These are the activations of a small neural network, seen along a few directions. Each row is one input.
In each table, some parts of the input vary, and every possible input appears once, in random order.
A made-up example of a description, with smaller parts first: one of 6 places along a line, together with either a single point or one of 11 places around a ring or (one of 2 separate values, together with one of 8 places around a ring).
Shared parts are said once, and a part with two or three values counts as separate values.
In the rows, 128 means zero.

Other details of the inputs vary at random and push rows far along two fixed directions, the same in every table; ignore that.

Rows:
row 1: [122 133 138 126 123 121 131 113 124 134 125]
row 2: [140 136 106 111 123 136 135 130 122 128 143]
row 3: [127 142 120 116 117 143 124 134 133 128 142]
row 4: [120 135 150 132 124 117 125 104 121 131 116]
row 5: [125 132 133 118 122 119 124 115 119 132 127]
row 6: [122 133 139 123 121 115 123 109 122 131 123]
row 7: [126 119 113 113 122 137 123 128 128 137 136]
row 8: [125 119 112 115 123 138 126 126 131 137 138]
row 9: [136 136 109 110 117 133 130 128 119 132 138]
row 10: [129 114 101 115 128 137 128 139 129 134 142]
row 11: [129 135 127 121 125 128 133 116 125 131 134]
row 12: [122 136 157 145 128 122 133 102 126 127 118]
row 13: [140 129 113 139 138 122 128 150 107 116 127]
row 14: [132 116  99 117 126 140 126 137 129 133 141]
row 15: [120 136 149 132 123 117 127 104 123 133 117]
row 16: [139 132 103 110 121 127 124 139 112 128 137]
row 17: [126 135 138 127 120 121 124 108 121 131 122]
row 18: [121 135 155 145 130 123 134  99 129 127 117]
row 19: [115 134 171 159 135 116 135  92 131 127 108]
row 20: [133 135 113 112 116 123 122 125 117 128 133]
row 21: [127 116 110 111 121 133 120 131 128 136 138]
row 22: [132 120 105 112 121 141 124 132 127 134 141]
row 23: [119 120 136 128 124 127 117 114 130 132 123]
row 24: [113 116 166 169 142 117 118 106 131 121 103]
row 25: [137 131 106 113 128 130 136 137 120 128 143]
row 26: [136 134 109 109 122 134 117 147 132 125 136]
row 27: [132 110 119 159 151 131 131 152 120 115 126]
row 28: [124 134 139 126 125 122 133 111 126 134 128]
row 29: [137 137 108 110 115 130 127 128 118 133 136]
row 30: [138 128 106 115 129 129 138 139 122 132 143]
row 31: [120 121 145 139 127 128 118 109 131 127 119]
row 32: [122 138 126 116 121 136 123 131 135 132 140]
row 33: [128 136 138 129 123 125 130 112 121 131 124]
row 34: [122 128 152 136 126 132 136 116 152 128 120]
row 35: [123 135 146 131 121 118 123 107 120 127 120]
row 36: [122 128 145 125 124 134 136 122 149 131 125]
row 37: [130 119 116 123 124 136 120 128 127 130 133]
row 38: [124 115 113 123 127 136 132 127 135 136 136]
row 39: [123 134 141 124 123 121 130 108 124 136 125]
row 40: [125 133 132 122 123 125 135 111 127 134 131]
row 41: [136 134 113 118 123 130 132 128 121 131 137]
row 42: [119 122 162 141 131 118 124 124 148 121 107]
row 43: [125 118 110 117 123 139 131 126 134 138 138]
row 44: [136 109 103 153 151 134 136 163 121 115 132]
row 45: [120 133 156 142 131 120 138 103 130 131 119]
row 46: [133 110 110 143 148 126 123 161 117 118 129]
row 47: [135 128 121 117 121 142 137 138 145 128 136]
row 48: [126 141 115 109 119 140 123 138 133 131 144]
row 49: [127 136 133 121 123 126 132 113 124 133 130]
row 50: [113 133 173 159 134 114 131  94 127 127 104]
row 51: [129 118 114 122 124 134 119 128 128 132 132]
row 52: [134 120 128 113 122 135 129 145 148 132 129]
row 53: [140 120 115 107 119 138 129 149 148 132 135]
row 54: [139 125 108 141 147 120 134 164 106 116 129]
row 55: [140 118 127 148 145 124 127 168 133 107 117]
row 56: [139 134 112 114 122 134 137 127 125 132 142]
row 57: [132 138 121 110 117 136 118 136 135 127 134]
row 58: [134 134 111 110 123 130 135 130 122 132 140]
row 59: [122 136 144 125 126 126 118 127 137 126 121]
row 60: [131 111 116 150 147 129 126 151 119 119 125]
row 61: [128 117 108 124 126 139 131 128 134 135 136]
row 62: [132 135 121 122 125 131 135 121 124 128 133]
row 63: [119 124 162 141 131 120 124 124 147 120 105]
row 64: [136 133 113 115 122 132 137 123 127 134 139]
row 65: [140 124 106 141 145 116 131 163 106 117 129]
row 66: [112 136 159 146 136 129 130 117 143 129 117]
row 67: [135 131 113 144 149 135 132 166 128 116 132]
row 68: [129 135 133 122 121 124 124 115 117 128 126]
row 69: [136 135 107 110 116 128 126 129 118 133 135]
row 70: [134 119 124 110 120 134 130 145 149 134 132]
row 71: [119 135 150 131 124 114 123 106 121 128 117]
row 72: [138 123 122 107 115 140 129 143 149 133 133]
row 73: [127 134 127 109 121 129 117 132 137 131 131]
row 74: [118 134 158 142 130 117 130 105 123 130 113]
row 75: [121 141 143 130 126 140 129 118 142 131 128]
row 76: [133 132 114 115 122 123 126 131 116 131 133]
row 77: [122 126 143 126 125 132 137 125 150 131 126]
row 78: [130 117 102 112 123 132 117 138 125 132 139]
row 79: [128 127 138 149 145 112 127 138 109 116 116]
row 80: [118 140 141 133 124 134 123 122 137 127 130]
row 81: [116 133 172 159 135 114 130  94 125 128 104]
row 82: [127 138 122 118 129 140 129 138 137 131 136]
row 83: [150  94 130 235 215  99 136 243 106  63  92]
row 84: [112 116 152 147 134 124 125 110 132 132 116]
Description of these inputs: one of 4 places along a line, together with either one of 5 places along a line or one of 6 places around a ring or one of 10 places along a line.
Changing only the place on the line of 4 turns row 29 into row 15. The same change can be made to row 13. Which row results? -> row 4
Changing only the place on the line of 4 turns row 63 into row 42. The same change can be made to row 58. Which row results? -> row 40
Changing only the place on the line of 4 turns row 27 into row 14. The same change can be made to row 72. Which row results? -> row 53
Start at row 31 and move only the place on the line of 5, one step at a time. The first step leads to row 37. Which rows follow, in order? -> row 22, row 27, row 44
Start at row 38 and move only the place on the line of 5, one step at a time. The first step leads to row 10. Which rows follow, in order? -> row 84, row 21, row 78
Start at row 47 and move only the place on the ring of 6, one step at a time. The first step leads to row 72. Which rows follow, in order? -> row 55, row 57, row 3, row 75
Change only the place on the line of 4 in row 33. List by row number the other rows that result. -> row 39, row 74, row 81
Change only the place on the line of 10 in row 19. List by row number the other rows that result. -> row 16, row 17, row 18, row 20, row 41, row 50, row 64, row 69, row 81

Rows:
row 85: [110 143 158 115  98 132 130  42 134 155 119]
row 86: [122 118 161 216 180  96 134 138  99  99  90]
row 87: [116 104  99 106 121 155 106 144 148 136 147]
row 88: [133 132 105 119 119 130 134 109 114 133 141]
row 89: [116 137 140 112 107 118 126  93 120 141 130]
row 90: [150 128  81 119 147 145 150 204 133 114 158]
row 91: [114 106 121 110 117 150 107 126 154 143 132]
row 92: [118 114 179 219 178 104 143 114 104 101  98]
row 93: [142 121  84 115 147 112 126 180  98 113 144]
row 94: [134 126 116 133 127 133 137 108 111 135 142]
row 95: [137 128 111 105 122 146 140 153 151 132 142]
row 96: [142 128 194 192 153  96 133 139 131  87  76]
row 97: [111 139 146  97 103 110 118  91 126 147 126]
row 98: [114 117 150 101  96 143 122  88 172 145 124]
row 99: [121 134 132 105 116 111 119 118 117 142 123]
row 100: [138 143  96 125 126 141 103 155 115 106 135]
row 101: [113 137 145  95 109 117 120  88 125 145 125]
row 102: [130 111 135 109 106 142 128 117 165 136 123]
row 103: [152  92  73 120 139 141 121 201 138 119 143]
row 104: [148 123  70 134 146 119 131 172  95 113 145]
row 105: [119 134 147 116 109 136 133  62 126 148 128]
row 106: [141 125 110 102 125 144 135 154 152 136 138]
row 107: [107 142 161 104  95 122 124  63 129 154 120]
row 108: [119 162 147 104  99 138 110 102 133 138 133]
row 109: [134 146 101 126 144 146 156 164 145 128 154]
row 110: [131 130 116 119 122 124 129 122 109 134 127]
row 111: [151 149  95 110 135 131 118 187 109 115 147]
row 112: [120 105 121 111 114 143 110 128 158 140 131]
row 113: [115 145 146 109 112 148 146 104 161 142 140]
row 114: [141 135 176 210 180  93 133 180 115  79  85]
row 115: [146 122  81 125 140 121 132 168  95 116 141]
row 116: [110 121 201 213 162 110 141  80 113 122  89]
What is each input in this table made of? -> either one of 5 places along a line or one of 11 places along a line or (one of 2 separate values, together with one of 8 places along a line)
